Read these off the array that follows. Indices start at 0.
1) Which number is the entry in row 0 and column 0?
2) Which number is the entry directly below 75?
3) Which number is the entry directly above 36?
4) Which number is the entry at row 2, column 0?
5) Which number is the entry directly below 73?
6) Which number is the entry at row 0, column 2?
7) Which number is the bottom entry of the column that holds the largest entry?
8) Which number is the entry in the bottom-left corner?
array([[59, 32, 71,  8, 17, 45, 35, 38, 38, 45, 66, 60, 50],
       [63, 65, 30, 20, 31, 48, 25, 41, 34, 61, 61, 83, 63],
       [67, 59, 48, 23, 24, 54, 43, 56, 37, 60, 74, 65, 74],
       [61, 65, 49, 28, 20, 53, 65, 44, 32, 63, 78, 59, 68],
       [47, 29, 36, 52, 35, 60, 41,  8, 46, 39, 73, 41, 59],
       [60, 50, 50, 25, 32, 61, 46, 41, 24, 74, 70, 61, 75],
       [42, 48, 51, 42, 41, 53, 45, 55, 59, 72, 30, 60, 50]])
1) 59
2) 50
3) 49
4) 67
5) 70
6) 71
7) 60
8) 42

a =
[[11.0, -19.7, -145.8, -103.5, -125.1, -112.1, -106.2, -4.5, 26.1, -10.0, -48.8, -167.5],
 [-246.3, 178.0, -100.2, 175.0, -64.9, -39.5, -97.3, -70.7, -68.1, -106.5, -127.6, -40.8],
 [-175.3, 184.4, -148.2, -268.8, -117.4, 23.0, -55.7, -145.3, -60.0, -118.8, -217.8, -19.7],
 [-140.4, -12.8, -39.9, -121.3, 20.2, -169.8, -64.9, -121.6, -153.9, 4.4, -62.3, -131.1],
 [-28.8, -177.9, -36.4, -137.2, -266.0, -38.0, -89.2, -147.0, 110.2, -138.2, -54.0, -152.6],
 [-77.8, -175.6, -114.1, 270.6, 20.6, 8.6, -118.1, -73.2, 1.8, 193.1, 9.6, 2.6],
 [15.3, -31.4, 29.4, -11.5, -232.0, 40.1, -81.5, -212.7, -107.4, -247.9, -196.9, -201.6],
 [-154.6, -60.3, -80.9, -111.8, 97.2, 94.7, -89.7, -128.8, -128.0, -54.5, 37.7, 35.9],
 [-148.2, 33.1, -90.6, -34.4, -58.2, -11.2, -103.1, -24.9, -17.1, 21.0, 15.7, -115.7],
 [29.2, -99.2, -34.5, -37.8, -89.6, -40.1, -79.3, -18.6, 38.4, 127.7, -139.8, -52.2],
 [153.6, -181.8, 20.6, 82.7, -34.2, 125.3, -95.3, -153.9, 2.8, 83.6, 74.3, -57.6]]
Indices start at 0.
Find the entry directly above -247.9.
Answer: 193.1
The entry just left of 175.0: -100.2
Find the entry just left of the largest entry.
Answer: -114.1
The entry at row 2, column 1 -> 184.4
The entry at row 0, column 1: -19.7
Find the entry at row 0, column 0.
Answer: 11.0
Find the entry directly above the smallest entry.
Answer: 175.0
The entry just left of the smallest entry is -148.2
The largest entry: 270.6
Find the entry just right of 20.2.
Answer: -169.8
The entry just left of -125.1 -> -103.5
The entry at row 0, column 2 -> -145.8
The entry at row 2, column 0: -175.3
Find the entry just left of -17.1.
Answer: -24.9
Find the entry in the bottom-right corner.
Answer: -57.6
The entry directly below the smallest entry is -121.3
Find the entry directly above -175.6.
Answer: -177.9
The entry directly below -118.8: 4.4
Find the entry at row 1, column 0.
Answer: -246.3
Find the entry directly above -154.6.
Answer: 15.3
The entry just left of 37.7 is -54.5
Find the entry directly below the largest entry.
Answer: -11.5
Find the entry in the top-right corner.
Answer: -167.5
Find the entry directly below -31.4.
Answer: -60.3
Find the entry just left of 29.4.
Answer: -31.4
Find the entry just left of -60.0.
Answer: -145.3
The entry directly below -48.8: -127.6
The entry just right of 125.3 is -95.3
Find the entry directly above -117.4.
Answer: -64.9
The entry just right of -37.8 is -89.6
